Each row below holds a small network's activations on one input, seen along a few directions.
Each table varies a few parts of the input and shows all the possible inputs, shuffled.
Descriptions start from the smaller parts, as in this example, which fits no table here: one of 6 places along a line, together with either a single point or one of 9 places around a ring or (one of 3 separate values, together with one of 5 places around a ring).
Shared parts are said once, and a part with two or three values counts as separate values.
In the rows, zero is written as 128.

Other details of the inputs shift rows strongly along two fixed directions, in all tables alike. That doesn't count.

Table:
r1: 97,88,159,136,156,99,155,142,151,89,124,106
r2: 162,153,177,100,150,116,115,166,73,139,165,91
r3: 107,94,163,131,156,95,158,150,144,93,136,104
r4: 125,123,106,117,116,191,121,93,147,144,93,194
r5: 150,129,121,114,118,171,133,115,133,149,130,179
r6: 117,145,155,126,172,97,93,150,71,121,140,62
r7: 120,138,131,156,151,78,88,110,70,122,128,66
r8: 129,210,73,116,114,184,38,106,71,182,97,123
r9: 151,152,94,109,87,182,131,127,155,159,123,183
r10: 121,159,108,155,124,73,95,129,88,129,136,57
r11: 117,107,125,166,113,43,163,139,148,96,148,75
r12: 128,141,127,147,146,97,92,111,77,130,130,85
r13: 123,147,150,114,164,128,97,149,84,132,135,93
r14: 121,141,122,146,144,108,87,104,79,131,118,92
r15: 133,161,114,151,122,72,99,137,86,132,147,59
r16: 126,78,131,136,114,131,183,111,184,108,123,178
r17: 144,189,93,102,130,216,45,94,67,187,99,164
r18: 151,130,114,106,112,195,133,110,143,156,121,202
r19: 89,83,164,150,163,68,151,142,141,77,127,75
r20: 111,145,144,121,167,127,86,138,83,127,122,86
r21: 105,76,154,121,140,134,181,142,188,94,120,158
r22: 139,163,111,143,116,90,102,135,94,139,144,78
r23: 132,211,73,115,114,184,39,108,71,183,100,124
r24: 122,82,159,107,134,148,190,151,188,105,132,175
r25: 128,151,83,114,91,190,120,111,159,156,100,185
r26: 133,76,138,137,115,121,190,119,182,107,135,173
r27: 142,127,118,118,119,171,129,109,134,145,121,177
r28: 99,76,150,120,139,146,175,135,192,95,109,163
r29: 115,98,108,143,92,115,180,124,198,108,121,155
r30: 164,95,174,147,125,44,175,142,126,106,185,92
r31: 129,79,132,135,114,132,184,113,184,109,126,179
r32: 127,162,105,148,121,89,96,130,93,135,136,72
r33: 124,115,119,154,107,72,159,137,152,108,144,99
r34: 134,134,135,82,135,214,130,140,147,150,115,196
r35: 167,119,146,139,90,69,172,155,149,116,175,109
r36: 123,131,130,85,135,221,124,132,153,147,103,199
Each input here is: one of 3 separate values, together with either a single point or one of 11 places along a line.
The inputs of r11 and r31 match in every part but the choice among 3 separate values. If r23 is changed in the same way as r11 into r31, which row does it become?
> r14
Start at r24 and move only the place on the line of 11, one step at a time. The first step leads to r34. Which rows follow, in order?
> r13, r6, r3, r36, r21, r20, r1, r28, r19
Which other rows does r2 become when the choice among 3 separate values takes its other values? List them by row number.
> r30, r35

Table:
r37: 120,143,142,130,161,114,90,129,79,130,130,85
r38: 129,144,133,102,140,171,109,137,118,143,119,147
r39: 118,79,149,116,125,143,189,141,197,103,126,177
r40: 115,90,157,132,141,98,168,147,159,96,137,120
r41: 117,82,151,118,128,135,186,144,190,101,126,166
r42: 141,140,102,134,91,122,141,117,143,140,128,140
r43: 122,98,118,171,100,53,159,117,158,96,135,97
r44: 128,190,100,147,128,92,61,121,52,148,129,50
r45: 135,103,105,157,89,86,183,121,179,115,146,141
r46: 136,158,80,133,103,153,106,114,126,154,121,144
r47: 141,152,132,102,137,172,102,132,103,151,125,146
r48: 111,77,147,120,131,147,183,132,193,102,117,176
r49: 114,143,146,132,166,103,91,135,76,123,129,71
r50: 122,141,131,110,147,168,99,126,110,142,115,139
r51: 132,113,141,117,133,148,142,128,141,127,129,153
r52: 139,129,134,103,128,175,132,132,138,141,125,170
r53: 144,152,75,119,85,189,127,114,159,163,116,191
r54: 123,130,127,97,135,201,123,125,144,143,104,184
r55: 114,91,160,138,146,83,162,148,148,93,142,102
r56: 148,178,82,134,101,141,92,117,100,166,134,125
r57: 145,160,74,126,92,174,109,103,130,167,117,176
r58: 137,151,141,121,148,127,94,135,81,140,139,100
r59: 129,164,89,125,102,161,101,110,119,154,107,145
r60: 126,76,150,124,124,133,189,131,186,103,131,172
r61: 125,87,106,147,80,122,182,114,209,107,117,172
r62: 137,116,101,127,78,144,176,120,191,132,122,180
r63: 143,174,97,145,105,110,78,119,89,150,131,86
r64: 134,151,140,113,146,140,100,141,92,140,132,112
r65: 124,139,132,102,141,178,113,132,126,141,113,155
r66: 115,83,160,145,146,79,168,136,146,91,139,106
r67: 141,99,110,146,72,111,185,115,200,117,133,167
r68: 131,164,90,129,104,149,100,108,112,154,111,139
r69: 124,88,160,137,138,87,173,144,152,95,145,115
r70: 130,141,124,100,137,198,104,119,123,152,109,173
r71: 133,106,119,168,93,54,161,116,155,104,144,102
r72: 124,165,134,113,159,145,73,134,72,145,122,97
r73: 140,158,98,136,101,120,112,112,111,148,125,121
r74: 134,180,80,141,118,133,69,113,79,160,123,103
r75: 125,130,124,95,131,211,121,122,148,148,104,194
r76: 129,134,135,107,138,164,118,136,128,138,124,148
r77: 142,171,98,151,108,97,75,107,78,149,130,84
r78: 117,88,174,163,156,18,160,151,116,77,164,43
r79: 134,153,139,111,146,144,97,141,91,142,131,115
r80: 126,152,146,135,165,95,82,132,56,129,136,62
r81: 143,149,82,116,79,195,117,107,163,159,104,193
r82: 123,86,157,130,133,104,176,145,166,99,142,133
r83: 113,107,153,137,154,96,137,135,121,105,131,99
r84: 130,141,123,95,135,208,109,120,129,154,104,184
r85: 129,146,123,91,134,210,105,126,130,155,107,181
r86: 121,165,139,123,166,119,68,137,58,139,130,70
r87: 112,79,151,130,137,122,177,132,175,98,125,151
r88: 140,137,126,94,126,204,123,122,136,152,113,191
r89: 132,157,144,131,161,102,79,133,55,135,140,67
r90: 126,132,128,99,134,191,120,128,141,143,112,175
r91: 141,139,130,96,127,191,123,131,132,149,119,178
r92: 119,87,163,149,148,63,165,140,136,89,148,89
r93: 121,91,102,159,96,94,182,117,186,106,131,148
r94: 126,136,144,132,156,108,101,130,84,126,134,89
r95: 140,156,87,121,91,168,116,105,133,159,109,170
r96: 130,155,147,128,158,100,86,145,65,132,143,66
r97: 146,167,102,149,101,97,92,120,96,146,139,86
r98: 116,82,158,141,143,87,171,135,151,92,137,115
r99: 124,80,152,119,123,134,189,143,190,103,133,169
r100: 138,115,94,144,86,122,168,112,176,130,133,168
r101: 107,85,155,137,147,99,164,137,157,93,130,119
r102: 132,151,144,123,153,115,92,142,78,135,140,86
r103: 128,155,144,137,166,95,72,130,49,133,139,57
r104: 107,92,161,146,155,68,154,144,136,88,141,82
r105: 127,111,139,119,136,149,140,125,140,125,124,153
r106: 101,82,173,168,167,17,156,143,117,71,152,39
r107: 117,91,167,154,154,46,159,143,122,85,151,69
r108: 135,176,96,135,110,121,88,122,90,152,125,96
What is each input in this table made of?
> one of 8 places around a ring, together with either one of 3 separate values or one of 6 places along a line
Which other rows does r106 become when the place on the line of 6 takes its other values? List them by row number.
> r37, r70, r83, r84, r87
Which other rows does r97 become when the choice among 3 separate values takes its other values? List them by row number.
> r56, r62

Table:
r109: 99,60,145,100,138,206,195,121,227,107,97,238
r110: 100,73,107,119,91,187,195,108,246,106,87,232
r111: 179,199,105,96,108,192,67,115,63,197,134,156
r112: 138,154,91,155,95,97,112,107,115,141,127,103
r113: 100,64,108,125,92,180,203,104,242,106,84,232
r114: 163,184,140,78,152,216,59,134,62,183,129,154
r115: 179,203,104,93,106,193,65,121,70,195,139,155
r116: 127,79,192,148,165,39,167,155,119,82,172,67
r117: 144,79,162,85,118,193,196,141,207,123,132,230
r118: 99,59,149,94,134,204,199,127,232,104,97,234
r119: 108,156,109,137,137,132,76,111,91,134,100,95
r120: 178,198,104,101,112,189,68,111,59,193,135,159
r121: 122,100,112,193,103,12,155,114,138,94,149,63
r122: 100,121,116,156,136,98,114,117,127,108,110,92
r123: 151,201,60,127,94,178,60,85,78,189,110,151
r124: 151,204,57,126,92,183,53,92,85,194,113,148
r125: 139,108,178,123,157,95,142,147,104,114,153,102
r126: 153,114,156,155,120,37,159,141,115,105,171,69
r127: 93,185,97,118,124,136,86,169,124,133,108,78
r128: 142,117,172,121,163,108,129,141,91,120,150,112
r129: 105,154,102,143,139,130,75,108,93,136,105,99
r130: 146,99,156,169,122,18,172,141,127,95,181,66
r131: 137,150,88,161,97,93,113,108,119,139,132,100
r132: 119,181,83,118,131,197,41,97,80,168,85,143
r133: 91,174,139,90,164,160,88,185,106,133,116,83
r134: 147,70,167,84,115,198,210,140,216,119,127,239
r135: 88,79,176,149,182,60,149,136,120,78,129,69
r136: 158,126,141,147,115,75,146,136,117,123,166,97
r137: 101,58,149,101,137,203,200,126,230,104,96,232
r138: 140,235,52,98,78,186,60,153,113,190,112,125
r139: 101,118,153,125,181,129,108,123,95,116,113,111
r140: 136,85,77,139,61,165,201,91,229,128,110,232
r141: 116,115,185,119,147,55,171,212,141,86,174,48
r142: 86,71,134,187,147,25,161,117,140,65,125,59
r143: 106,149,104,144,141,127,79,102,88,133,100,104
r144: 156,112,144,153,116,63,150,133,120,114,167,98
r145: 93,93,174,140,181,78,136,139,115,85,126,71
r146: 127,65,199,155,166,23,176,156,125,69,171,63
r147: 154,198,117,102,102,126,106,186,107,156,159,87
r148: 166,155,123,134,121,114,107,121,75,149,155,109
r149: 151,209,60,119,89,184,51,96,85,195,111,146
r150: 146,59,159,95,124,192,211,133,209,113,128,240
r151: 99,103,159,132,179,114,116,129,111,105,120,101
r152: 139,168,83,152,98,105,91,100,92,155,126,101
r153: 91,76,170,152,189,65,145,132,113,77,130,70
The inputs of r141 and r147 match in every part but one. If r114 is changed in the same way as r141 into r147, which row does it become?
> r136
The inputs of r119 and r134 match in every part but one. If r113 is changed in the same way as r119 into r134, which row does it become?
> r125
What is each input in this table made of?
> one of 5 places around a ring, together with either a single point or one of 8 places around a ring
Which other rows does r149 become when the place on the ring of 8 takes its other values? List them by row number.
> r112, r121, r123, r124, r131, r140, r152
Start at r139 and move only the place on the ring of 5, one step at a time. The first step leads to r128. Which rows follow, in order?
> r120, r123, r143
Which other rows does r109 become when the place on the ring of 8 takes its other values? List them by row number.
> r118, r135, r137, r139, r145, r151, r153
